A small network was shown many inputs. Here are its activations along a few directions, one row for each input.
Each table varies a few parts of the input and shows all the possible inputs, shuffled.
Descriptions start from the smaller parts, as in this example, which fits no table here: one of 3 separate values, together with either a single point or one of 11 places around a ring or (one of 4 places along a line, together with one of 8 places around a ring).
Shared parts are said once, and a part with two or three values counts as separate values.
In the rows, zero is written as 128.

Other details of the inputs vary at random and push rows far along two fixed directions, the same in every table; ignore that.

A family of inputs:
R1: [ 94 138  90 141 118 175 162 128 133 108  94 112 125 119 122 117]
R2: [ 97 151  75 142 122 161 146 128 138 116  86 112 129 165 138  94]
R3: [ 93 134  88 141 113 176 171 131 135 105  84 112 130 121 124 118]
R4: [ 96 133  91 143 112 181 172 130 138 113  84 114 130 121 120 117]
R5: [ 94 134  87 142 118 172 175 131 129 103  82 114 125 122 127 116]
R6: [ 97 150  73 142 117 161 150 126 146 120  89 106 138 164 133  94]
R7: [176  99 152 119 126  43 127 115 137 165 188 119 148 119 119 142]
R8: [ 95 137  91 150 110 178 168 123 141 119  95 111 127 117 118 116]
R9: [173 103 144 113 142  32 129 114 127 155 195 113 141 120 122 140]
R10: [142 132 182 112 144 157  42 144  95 123 126 182 100 116 140 149]
R11: [ 99 136 105 138 118 171 164 131 140 112  89 119 128 124 119 120]
R12: [ 94 140 109 139 123 173 170 134 134 104 101 114 127 125 128 123]
R13: [153 109 124 134 122  48 201 108 170 155 177  82 164 124 113 130]
R14: [150 106 116 123 124  39 199 111 163 146 173  80 165 128 111 129]
R15: [178 117 145 117 130  42  86 114 140 176 187 126 147 161 131 122]
R16: [136 131 175 116 141 151  69 142 100 125 136 166 106 120 137 147]
R17: [ 94 137  88 144 116 179 169 126 139 115  93 109 126 119 117 115]
R18: [141 143 153 114 139 155  14 139  97 138 119 179 105 157 147 123]
R19: [169 108 168 119 134  52 131 119 137 159 196 120 143 124 123 145]
R20: [139 130 167 114 142 137  72 139 105 119 132 162 112 118 140 146]
R21: [140 128 174 119 132 147  56 138 103 128 125 175 106 117 134 145]
R22: [147 110 119 127 133  40 213 112 157 144 183  76 159 131 118 129]
R23: [139 134 180 111 151 152  41 145  84 112 122 185  94 118 149 149]
R24: [137 130 174 110 145 149  44 144  85 113 117 183  95 119 143 146]
Description of these inputs: one of 4 places along a line, together with either a single point or one of 5 places along a line.
Changing only the place on the line of 4 turns R6 into R15. The same change can be made to R14. Which row results?
Answer: R21
List by row number the other rows that have the place on the line of 4 in common with R22.
Answer: R2, R5, R9, R23, R24
Start at R9 and move only the place on the line of 4, one step at a time. The first step leads to R1. Which rows follow, in order?
Answer: R17, R8
Change only the place on the line of 4 in R12. List by row number the other rows that result.
Answer: R16, R19, R22

A family of inputs:
R25: [157 131 133 113 136  87  51 123 114 148 142 150 126 168 141 115]
R26: [149 111 163 111 139  94 115 137 116 127 143 143 128 117 127 148]
R27: [160 132 131 115 138  70  83 121 129 160 171 124 140 178 139 111]
R28: [139 115 128 129 117 108 141 126 145 144 129 122 144 130 116 128]
R29: [128 134 167 124 137 151 100 139 105 115 130 158 110 124 143 142]
R30: [149 110 102 139 115  58 188 107 167 160 172  77 161 124 108 118]
R31: [142 123 160 117 126 159  29 142  89 132 120 180 101 114 134 143]
R32: [ 94 147 113 141 115 208 123 134 129 116  93 134 122 130 126 118]
R33: [145 132 129 111 149  72 117 127 123 134 165 116 135 168 144 115]
R34: [104 135  82 152 114 165 172 118 144 129 101 105 130 122 117 108]
R35: [115 123 121 127 126 148 135 137 111 108 110 129 118 108 127 136]
R36: [131 128 148 123 145 145  95 134  96 117 127 152 102 107 136 140]
R37: [100 134  85 155  99 155 199 117 163 123  90 103 144 132 119 108]
R38: [133 137 114 118 147  95 119 129 123 120 133 121 130 159 145 111]
R39: [124 125 128 132 133 113 177 128 144 119 126 110 138 121 122 129]
R40: [114 137 154 125 138 164 119 142 114 109 115 146 113 126 133 137]
R41: [117 127 125 127 135 147 130 128 107 112 114 138 109 109 128 134]
R42: [138 109 127 117 130  88 161 125 132 125 148 108 146 113 120 140]
R43: [116 138 153 132 134 161 112 139 111 109 112 154 110 121 145 141]
R44: [115 136 120 139 116 164 119 130 127 133 124 128 122 128 124 121]
R45: [156 109 159 113 140  61 139 125 131 136 163 127 137 120 121 145]
R46: [144 123 129 127 123  93 143 118 156 154 156 109 147 132 118 130]
R47: [163 112 158 113 129  84  78 120 123 152 165 145 134 121 122 141]
R48: [145 109 130 118 132  65 168 116 140 132 164 103 149 114 117 138]
R49: [139 127 175 116 146 121  92 139 110 124 141 155 114 122 136 149]
R50: [147 118 134 132 123  88 148 119 155 151 148 113 147 132 116 125]
R51: [159 123 162 115 134 110  71 128 125 147 149 152 125 123 127 139]
R52: [ 98 143 112 141 118 216  89 133 103 113  73 162  96 117 129 121]
R53: [112 134 132 131 133 153 125 135 113 111 121 132 113 114 133 137]
R54: [141 117 135 123 140  91 155 121 123 138 170 110 130 120 124 135]
R55: [122 131 135 136 130 137 152 131 129 112 116 130 125 119 136 132]
R56: [ 84 150 108 150 112 214 151 136 142 114  76 127 123 138 123 111]
R57: [ 97 141  93 157 103 167 198 121 162 127 103  99 144 140 123 107]
R58: [ 78 145  97 143 124 196 176 134 133  93  83 113 124 118 128 123]
R59: [158 104 141 108 135  59 156 125 138 137 165 110 147 116 119 145]
R60: [144 110 112 131 130  53 203 113 153 138 172  77 154 114 114 129]
R61: [147 108 110 130 119  92 148 116 136 154 150 110 141 121 114 126]
R62: [128 119 113 130 131  94 192 118 149 123 145  90 150 115 118 128]
R63: [ 87 152  88 127 134 191 112 146 105  87  60 141 110 156 150 105]
R64: [106 132  82 152 107 137 191 117 161 137 123  85 145 128 114 112]
R65: [116 144  97 127 124 160  79 135 115 122  85 144 121 168 142 104]
R66: [127 125 126 125 134 105 172 125 146 125 143 105 139 122 123 135]
R67: [125 131 142 119 137 135 139 133 128 118 136 126 125 124 127 136]
R68: [168 116 162 126 127  77 101 120 134 157 166 139 137 128 131 136]
R69: [107 140 121 137 119 180 110 131 129 125 105 137 123 126 128 126]
R70: [161 120 157 115 130  89 103 123 138 159 175 129 138 133 121 136]
R71: [152 118 152 113 143  83 133 126 132 130 158 124 134 116 125 143]
R72: [137 128 163 124 121 167  50 141 100 128 105 183 107 123 142 140]
R73: [133 135 159 122 132 173  41 138 102 126 115 174 107 118 135 137]
R74: [136 136 167 130 126 155  61 135 111 136 124 171 110 129 143 139]
R75: [113 129  84 149 113 133 197 113 155 145 135  86 144 132 112 108]
R76: [ 93 125  53 152  96 146 236 115 176 125  95  68 165 127 105 104]
R77: [121 131 143 125 135 147 117 136 108 116 136 134 113 117 131 137]
R78: [130 154 142 119 141 164  12 140  94 130 108 177 101 169 156 117]
R79: [ 94 131  86 150 111 141 233 120 158 104  94  91 143 122 122 116]
R80: [150 112 124 129 117  79 133 115 140 153 160 113 141 121 114 128]
R81: [120 134 120 139 124 160 111 126 120 138 121 137 115 124 128 125]
R82: [157 100 131 116 137  59 156 120 122 142 171 109 138 111 120 141]
R83: [147 109 141 123 128  80 159 127 131 129 148 121 141 119 130 141]
R84: [144 128 120 110 145  69 114 125 121 127 146 124 133 158 141 117]
R85: [ 90 143 112 140 133 196 139 135 109 101  90 135 103 114 135 128]
R86: [149 116 162 112 140  99  87 131 100 125 153 150 113 107 130 149]
R87: [122 123 101 132 111 137 160 125 152 133 109 110 144 127 114 122]
R88: [120 137 166 115 143 175  72 144  92 107 124 164 103 117 139 145]
R89: [149 124 157 114 128 123  69 128 121 140 134 159 120 123 125 139]
R90: [151 122 158 125 130  98 103 126 136 154 155 137 134 134 125 137]
R91: [ 71 162  67 143 131 188 165 135 133  90  67 109 122 164 147  94]
R92: [130 130 160 110 140 148  83 139 104 108 115 164 106 111 133 147]
R93: [142 119 143 126 122 107 118 124 138 144 134 136 134 129 119 131]
R94: [ 74 167  57 153 116 214 137 131 138 103  46 119 123 170 140  81]
Changing only one part turns R75 into R81. The same change can be made to R33. Which row results?
Answer: R91
Changing only one part turns R87 into R51. The same change can be made to R26. Which row results?
Answer: R39
What do these inputs look like to the network?
Answer: one of 2 separate values, together with one of 5 places along a line, together with either a single point or one of 6 places along a line
Change only the place on the line of 5 in R48. List by row number the other rows that result.
Answer: R42, R58, R62, R88
Change only the choice among 2 separate values in R55. List by row number the other rows that result.
Answer: R68
List by row number the other rows that have the place on the line of 5 and the choice among 2 separate values in common with R25.
Answer: R37, R47, R52, R80, R89, R93
Change only the place on the line of 5 in R27. List by row number the other rows that result.
Answer: R25, R65, R78, R94
Change only the choice among 2 separate values in R80. List by row number the other rows that result.
Answer: R86
Start at R75 and move only the place on the line of 6, one step at a time. The first step leads to R44. Which rows follow, in order?
Answer: R32, R70, R56, R57

A family of inputs:
R95: [143 110 105 140 119  61 217 105 170 156 171  73 162 126 107 122]
R96: [156 112 154 106 143  86  92 131 105 134 160 141 124 121 130 144]
R97: [105 131 106 136 116 179 138 132 123 117  93 128 122 115 120 125]
R98: [108 139 131 133 128 158 138 137 123 108 109 133 120 130 137 127]
R99: [165 111 168 120 131  74 111 123 130 154 179 134 137 125 127 145]
R100: [108 131  97 139 122 114 223 121 170 119 123  80 155 137 118 116]
R101: [ 95 130  73 144 116 141 215 123 151 106  88  90 142 124 120 112]
R102: [ 94 157  85 138 124 185 114 134 126 112  75 130 120 165 142  96]
R103: [130 142 123 128 123 150  63 130 119 142 114 151 120 157 138 112]
R104: [130 131 149 128 125 139 121 131 137 131 127 137 129 124 125 135]
R105: [146 123 153 114 144 103  90 130 108 129 156 140 120 120 135 141]
R106: [175 105 161 114 136  53 102 117 127 161 197 127 136 115 120 146]
R107: [117 141 150 125 142 173  86 141  96 110 109 162  98 124 141 135]
R108: [119 130 138 129 122 176  83 137 106 114  91 164 107 110 132 135]
Changing only one part turns R99 into R98. The same change can be made to R108. Which row results?
Answer: R101
What do these inputs look like to the network?
Answer: one of 2 separate values, together with either a single point or one of 6 places along a line
Change only the choice among 2 separate values in R100. List by row number the other rows that result.
Answer: R104
